These are the activations of a small neural network, seen along a few directions. Each row is one input.
Each table varies a few parts of the input and shows all the possible inputs, shuffled.
A made-up example of a description, with smaller parts first: one of 4 places along a line, together with either a single point or one of 11 places along a line or (one of 3 separate values, together with one of 5 places around a ring).
Shared parts are said once, and a part with two or three values counts as separate values.

Other details of the inputs shift rows strongly along two fixed directions, in all tables alike. That doesn't count.

Rows:
row 1: 1 10 -3 11 -1 13 -2 -20 13 17 -3
row 2: -53 -76 7 -3 -76 40 -49 9 10 16 -53
row 3: -22 21 26 -5 3 2 16 54 -4 -1 22
row 4: -6 -18 10 20 -25 -8 -23 -2 -1 4 -12
row 5: 27 16 -27 -4 27 -12 21 -33 11 -11 -3
row 6: -10 -3 14 -19 -18 -9 -7 24 -11 2 7
row 7: -44 -10 -8 22 -61 40 -24 3 15 36 -37
row 8: 30 -8 1 -22 54 -22 28 -35 -20 -37 7
row 9: 22 34 -2 -1 24 4 14 -4 0 18 30
row 10: -30 16 -9 10 -37 29 -18 32 13 39 -16
row 11: -17 -46 -13 8 -23 11 -58 -62 -27 -1 -50
row 12: 31 -50 -14 -34 20 -29 -1 -66 -23 -25 -16
row 13: 38 5 3 7 35 -30 28 -13 -2 -37 24
row 14: 13 -4 -9 -18 19 5 20 -28 13 1 1
row 15: -11 -6 16 17 -17 15 -5 18 6 -13 -18
row 16: -10 41 2 23 -7 3 21 33 29 18 0
row 17: -23 -12 24 5 -17 14 16 50 17 -9 -1
row 18: 51 7 -12 -12 42 -46 3 -39 -42 -14 24
row 19: 28 2 9 7 13 -22 15 1 3 -27 12
row 20: -25 -11 -10 -5 -29 28 10 7 18 18 -20
row 21: 38 -5 -11 -36 49 -47 12 -37 -34 -25 34
row 22: -32 -21 15 26 -50 30 -23 34 17 -4 -25
row 23: -2 39 27 19 9 -1 12 60 -10 5 27
row 24: 11 -38 -6 -21 25 -8 5 -42 -19 -23 -15
row 25: -45 -15 12 -11 -33 25 -33 21 -14 8 -16
row 26: 28 6 -8 1 28 -29 0 -10 -30 -8 29
row 27: -6 23 2 -15 8 12 14 10 12 18 23
row 28: -18 -8 -18 -21 -7 17 -25 -12 14 22 -9
row 29: 10 9 -35 -29 31 -15 10 -39 -10 5 8
row 30: -16 -36 -2 20 -33 0 -37 -25 -7 5 -24
row 31: 17 -21 -40 -27 26 -11 6 -63 -2 -3 -20
row 32: 9 29 37 19 -12 -10 30 59 22 -17 13
row 33: -6 31 30 38 -1 -8 21 54 14 -7 21
row 34: 24 5 -24 -1 31 -12 -6 -53 10 4 -6
row 35: 12 37 -12 2 18 0 25 6 -6 15 25
row 36: 12 37 -12 -18 35 -12 44 0 -4 3 37
row 37: 6 36 38 28 -8 -22 25 55 14 -3 18
row 38: -9 -22 22 -5 -20 3 8 37 14 -6 -5
row 39: 14 -16 -8 -3 -2 -15 -29 -16 -29 4 3
row 40: 13 34 18 -10 35 -31 43 44 -6 -18 56
row 41: -5 36 24 15 4 6 0 53 -12 2 18
row 42: 3 39 18 16 -2 20 33 37 38 3 16
row 43: -2 18 10 17 1 -3 -3 40 -13 4 23
row 44: 17 -29 -26 -31 38 -27 -12 -62 -42 -21 15
row 45: -13 -28 1 7 -23 21 -31 -20 -7 -15 -36
row 46: -20 -56 -15 9 -27 10 -59 -66 -26 5 -52
row 47: 7 4 -13 0 3 13 -5 -14 30 -1 -14
row 48: -27 -4 3 -4 -25 30 -6 31 44 20 -22
row 49: -2 39 4 10 2 14 1 42 25 27 16
row 50: -9 -32 -34 -3 -28 25 -23 -56 -1 8 -37
Description of these inputs: one of 5 places around a ring, together with either one of 4 separate values or one of 6 places along a line.
Q: The inputs of row 40 and row 13 match in every part but the place on the ring of 5. If row 36 is changed in the same way as row 40 into row 13, which row does it become?
A: row 50
Q: The inputs of row 12 and row 37 match in every part but the place on the ring of 5. If row 48 is changed in the same way as row 12 into row 37, which row does it become?
A: row 34
Q: A walk changes only the place on the line of 6. It starts at row 37 and steps to row 4. List the rest of the walk in order.
A: row 30, row 33, row 46, row 11
Q: List by row number the other rows that have the place on the ring of 5 in common with row 9.
A: row 10, row 18, row 23, row 26, row 35, row 39, row 41, row 43, row 49

Rows:
row 51: -17 -17 11 -15 -43 1 -42 1 -15 24 -8
row 52: 31 -28 -34 -16 2 4 6 -90 -19 -11 -28
row 53: 14 8 -21 -17 33 -27 28 -24 -34 -16 -2
row 54: -33 13 -6 18 -19 41 -12 15 42 20 -37
row 55: 18 -18 -9 -10 16 -36 -32 -35 -23 -9 -18
row 56: -43 -9 13 28 -58 35 20 31 23 11 -22
row 57: 37 42 -23 4 62 -24 34 -15 28 3 50
row 58: -21 -32 11 -38 -22 8 35 37 44 -11 -14
row 59: 25 -3 -25 -24 15 -14 17 -40 -41 4 -1
row 60: -8 -63 13 -41 -3 5 -8 19 9 -40 -9
row 61: 15 16 5 -16 39 -45 2 -14 -24 -20 21
row 62: 32 2 -2 -1 34 -42 -12 -34 -6 -27 0
row 63: -19 8 23 32 -24 7 -14 69 15 -16 0
row 64: 14 -6 15 13 34 -6 30 -15 -20 -40 23
row 65: -29 -5 -32 -3 -19 23 -46 -9 16 33 -35
row 66: 16 -61 -16 2 13 -4 -33 -75 -27 -24 -18
row 67: -24 20 16 29 -39 2 23 76 27 26 10
row 68: 6 -77 -2 -66 10 -16 -18 -50 1 -27 -24
row 69: 13 -2 -18 -11 29 -23 39 -30 -35 -4 22
row 70: 9 26 19 -10 37 -21 15 14 -29 -17 18
row 71: -27 -23 -46 -25 -7 8 -57 -73 -14 26 -39
row 72: -24 -22 13 6 -4 11 -12 21 -41 0 11
row 73: 10 -2 5 0 29 -29 11 0 -33 -22 41
row 74: -3 34 -20 -10 28 -11 22 -8 4 21 42
row 75: 37 27 -10 9 35 -43 43 -6 10 -25 14
row 76: 25 13 33 18 28 -24 30 5 11 -14 23
row 77: 26 1 -4 -15 17 -19 -13 -11 -37 -17 29
row 78: 17 11 20 1 45 -24 21 -24 -10 -35 -1
row 79: 28 -1 -22 -7 -11 -16 4 -17 -5 12 -5
row 80: -32 9 34 28 -24 27 3 61 9 -24 -17
row 81: -17 9 9 -44 12 22 40 53 61 2 11
row 82: -47 -26 -29 -14 -22 43 -37 -35 -17 44 -21
row 83: 44 34 -7 6 11 -28 40 12 19 -6 26
row 84: 32 8 -4 5 41 -37 3 0 -22 -35 16
row 85: -17 -21 6 -3 -28 26 -34 21 -38 6 -3
row 86: -12 63 12 15 28 22 50 41 37 -5 7
row 87: 37 33 2 14 40 -32 59 -1 14 -26 5
row 88: 17 -18 -5 16 2 -9 29 -32 10 -3 -8
row 89: -12 -54 -59 -16 -12 17 -63 -95 -9 41 -34
row 90: -20 -15 -39 -1 -16 22 -49 -38 21 26 -39
row 91: 23 14 19 12 20 -28 12 6 11 -8 33
row 92: -28 12 6 23 -46 4 1 61 26 20 -24
row 93: 42 39 -26 -15 55 11 35 -55 9 -8 20
row 94: 28 8 -42 -11 8 11 -19 -48 16 19 -2
row 95: -31 -10 23 27 -40 15 -23 68 4 12 6
row 96: -8 -22 -23 -4 -18 -20 9 -30 -18 8 7
row 97: 17 -24 -3 11 13 -17 -12 -22 -13 -26 17
row 98: 6 -42 -10 -8 2 -26 -39 -52 -23 10 -10
row 99: 42 22 14 -8 29 -36 7 6 -10 -3 29
row 100: -13 46 16 30 4 28 39 47 55 22 20
row 101: -6 5 -15 1 -22 50 -23 -16 32 31 -25
row 102: -7 15 47 19 -31 17 -1 60 29 14 -5
row 103: -27 -4 -2 0 -66 15 -12 27 5 28 -13
row 104: -16 -33 8 -15 -1 -5 -25 -28 -44 8 -1
row 105: -29 -5 -30 -20 -40 38 -43 -14 7 47 -17
row 106: -23 -35 13 10 -48 46 -35 5 -7 -10 -29
row 107: 17 -40 -7 -4 19 -19 -31 -74 -17 -18 -41
row 108: 1 5 -31 -14 -16 26 -32 -7 16 41 -8
row 109: -14 31 41 -3 -14 10 7 65 -11 14 20
row 110: -24 7 18 10 -4 9 -5 52 -28 -13 3
row 111: -21 -26 10 19 -60 32 -50 36 8 2 -14
row 112: -37 -17 -16 0 -50 2 -20 4 -3 14 -37
row 113: -23 -24 10 -5 -21 -15 -27 -10 -20 16 6
row 114: -30 13 29 16 -23 3 -7 72 -6 -9 10
row 115: -38 -12 -12 6 -18 53 -14 -34 18 23 -30
row 116: 27 0 8 14 41 -22 12 -8 -12 -43 2
row 117: -11 -38 12 -1 -7 5 -13 -55 -15 -11 -23
row 118: 44 28 7 13 15 -13 52 3 22 -5 11
row 119: 26 27 -3 17 18 -32 52 12 17 -9 34
row 120: -15 10 29 19 -37 17 -19 80 6 10 10
row 121: -1 61 -8 -12 54 0 38 21 -5 4 26
row 122: 19 14 19 6 -11 -9 -12 20 14 6 14
row 123: 22 19 28 21 8 9 15 39 10 -17 19
row 124: 25 33 35 2 19 -7 31 11 4 -17 19
row 125: -1 43 -13 -20 19 29 7 16 -4 30 23
row 126: -35 9 18 23 -35 23 23 33 24 -8 -35
Q: The inputs of row 58 and row 68 match in every part but one. If row 88 is changed in the same way as row 58 into row 68, which row does it become?
A: row 76
Q: The inputs of row 62 and row 75 match in every part but one. If row 61 is changed in the same way as row 62 into row 75, which row does it become?
A: row 112
Q: Describe the family of inputs behind these rows.
A: one of 4 places along a line, together with either a single point or (one of 3 separate values, together with one of 6 places along a line)
Q: A walk changes only the place on the line of 6. It starts at row 80 and steps to row 116. List the rest of the walk in order.
A: row 63, row 84, row 114, row 110
Q: Which other rows does row 118 become when the place on the line of 4 takes its other values? List them by row number.
A: row 101, row 102, row 123
Q: A walk changes only the place on the line of 4. It starts at row 54 and steps to row 87. List the rest of the walk in order.
A: row 107, row 116
Q: Which other rows does row 96 become when the choice among 3 separate values takes its other values? List them by row number.
A: row 103, row 112
